Small tables with named rows and columns. After each table, cells are looked up by row and column.

Kope
|  | Tuniv | Kab | Tob | Gifomev | Lubu | Noliba | Mida | Lidedez | Bef |
|---|---|---|---|---|---|---|---|---|---|
| Fum | 224 | 170 | 127 | 133 | 243 | 243 | 158 | 239 | 126 |
| Pebiba | 70 | 135 | 112 | 155 | 88 | 53 | 217 | 86 | 207 |
| Baloda | 145 | 154 | 163 | 161 | 169 | 102 | 151 | 122 | 167 |
| Lup | 80 | 160 | 136 | 110 | 102 | 49 | 202 | 117 | 134 |
| Gikigi | 172 | 161 | 113 | 114 | 202 | 144 | 187 | 173 | 159 |
| Bopimu | 187 | 161 | 158 | 153 | 183 | 173 | 146 | 143 | 184 |
| Lesoma | 44 | 118 | 139 | 161 | 44 | 42 | 155 | 97 | 166 |
| Kivis | 187 | 160 | 152 | 172 | 174 | 125 | 188 | 132 | 209 |
| Bik | 177 | 161 | 152 | 123 | 183 | 180 | 146 | 173 | 140 |
| Lemali | 104 | 122 | 171 | 164 | 98 | 60 | 158 | 96 | 175 |

Baloda, Bef => 167
Bik, Mida => 146
Pebiba, Lubu => 88
Lup, Mida => 202
Lesoma, Tuniv => 44
Lup, Lubu => 102
Lup, Tuniv => 80
Pebiba, Noliba => 53
Gikigi, Bef => 159
Kivis, Lidedez => 132
Bik, Bef => 140
Fum, Tuniv => 224

Table Roz
,Zise,Semet,Ritego
Vifotek,137,116,167
Nolugib,135,107,167
Tuvag,129,134,216
Megut,129,119,205
Kedepeg,167,167,235
Lapufu,167,72,38
Renikam,147,101,150
Ziza,129,120,214
Mep,142,91,164
Vov,143,113,156

Semet of Ziza is 120
Ritego of Vifotek is 167
Semet of Tuvag is 134
Ritego of Kedepeg is 235
Semet of Vifotek is 116
Semet of Nolugib is 107
Semet of Vov is 113
Ritego of Mep is 164
Row with the largest Semet: Kedepeg

Gitide.csv
,Puvi,Pemuziv,Valo,Temode,Zemuf,Doku,Finog,Sova,Nebot,Fimu
Meruv,-1.71,-1.74,-1.74,-1.74,-1.76,-1.76,-1.73,-1.73,-1.73,-1.76
Rut,0.78,-3.64,-2.22,-0.05,-6.10,-4.97,-0.69,-2.00,-3.19,-0.72
Gegu,0.47,-3.24,-1.16,-4.15,1.60,-1.48,-1.33,-3.96,-3.93,-2.41
Zafu,1.76,-1.37,1.41,-5.74,2.85,0.76,-1.52,-5.74,-0.63,-0.64
Bebome,-0.25,0.14,-0.04,-0.83,-4.85,-4.22,-2.21,-3.75,2.68,1.62
Sepuf,-3.95,3.53,-0.60,-1.03,-1.77,-1.36,-3.07,-2.57,5.45,0.62
Mepipu,0.87,-3.67,-2.19,-0.02,-6.15,-4.97,-0.67,-2.00,-3.22,-0.68
Gebotob,-1.75,1.17,-6.79,0.86,-0.85,0.69,2.89,0.08,-3.94,-5.66
Mav,2.97,-5.44,-1.51,0.46,-8.91,-7.26,-0.51,-2.77,-3.87,0.60
Kimav,-1.96,3.56,-3.34,-0.16,-1.05,-0.18,0.29,-2.25,2.16,-1.91
Zot,-1.99,3.55,-7.22,0.61,1.22,1.09,3.24,-1.18,-2.04,-5.75
Zaneder,-1.74,-1.77,-1.75,-1.71,-1.74,-1.76,-1.78,-1.78,-1.74,-1.77
Bugov,-1.70,-1.72,-1.76,-1.71,-1.74,-1.76,-1.75,-1.79,-1.74,-1.75

Kimav, Doku -> -0.18
Mav, Sova -> -2.77
Zafu, Pemuziv -> -1.37
Zafu, Sova -> -5.74
Gegu, Puvi -> 0.47
Zot, Temode -> 0.61
Mav, Doku -> -7.26
Bugov, Zemuf -> -1.74
Zot, Nebot -> -2.04
Sepuf, Fimu -> 0.62
Gebotob, Temode -> 0.86
Bugov, Temode -> -1.71

Sev:
	Basa	Gef	Nuzo	Sinan	Fepegi	Vupegum
Ribibe	174	68	165	129	230	97
Guf	211	117	34	93	48	123
Pab	31	146	199	152	127	188
Fetedin	70	55	219	69	157	91
Raridan	143	42	209	168	169	81
Norifef	147	74	122	49	152	6
Ler	161	163	145	46	46	195
Guzulad	90	209	80	90	182	195
Faba	100	90	155	180	130	239
Vovebez	180	99	97	86	175	8
Sur	83	114	95	101	82	251
Rotukal	181	184	188	175	120	184

What is the Gef of Norifef in Sev? 74
What is the Vupegum of Norifef in Sev? 6
What is the Sinan of Ler in Sev? 46
What is the Nuzo of Ribibe in Sev? 165
What is the Vupegum of Guzulad in Sev? 195
What is the Nuzo of Guf in Sev? 34
Row with the largest Nuzo: Fetedin

Topekor
fields: Zok, Geg, Molupub, Musitup, Kibo, Pul
Lar: [5.455, 6.327, 1.967, 7.742, 6.950, 8.263]
Gigove: [8.425, 6.998, 4.049, 7.325, 5.866, 0.600]
Nukefo: [1.096, 0.092, 0.586, 0.750, 0.591, 6.929]
Tulut: [0.103, 2.140, 6.321, 8.268, 1.691, 7.382]
Fanev: [7.733, 7.533, 7.170, 4.294, 3.307, 0.304]
Feka: [6.826, 7.476, 5.510, 7.261, 2.840, 1.315]
Legu: [5.618, 8.272, 0.821, 8.162, 4.781, 3.302]
Sovisi: [7.822, 2.021, 4.221, 5.469, 2.126, 2.710]
Nik: [1.671, 8.000, 5.960, 1.571, 0.414, 2.446]
Nop: [0.862, 6.881, 5.208, 2.308, 7.908, 2.827]
Von: [8.376, 1.667, 1.803, 8.453, 3.721, 3.704]
Gub: [0.013, 4.553, 0.363, 1.068, 3.867, 7.294]
Tef: [8.406, 7.821, 6.519, 0.271, 4.116, 2.103]
Dudo: [8.507, 1.812, 1.575, 3.273, 4.357, 7.706]

What is the Pul of Lar in Topekor? 8.263
What is the Geg of Lar in Topekor? 6.327
What is the Musitup of Gigove in Topekor? 7.325
What is the Kibo of Nukefo in Topekor? 0.591
What is the Zok of Gub in Topekor? 0.013
What is the Musitup of Sovisi in Topekor? 5.469
What is the Geg of Sovisi in Topekor? 2.021
What is the Musitup of Nik in Topekor? 1.571
What is the Musitup of Lar in Topekor? 7.742
What is the Molupub of Gub in Topekor? 0.363
What is the Molupub of Lar in Topekor? 1.967
What is the Kibo of Von in Topekor? 3.721
What is the Molupub of Legu in Topekor? 0.821
What is the Kibo of Tulut in Topekor? 1.691
What is the Kibo of Nik in Topekor? 0.414

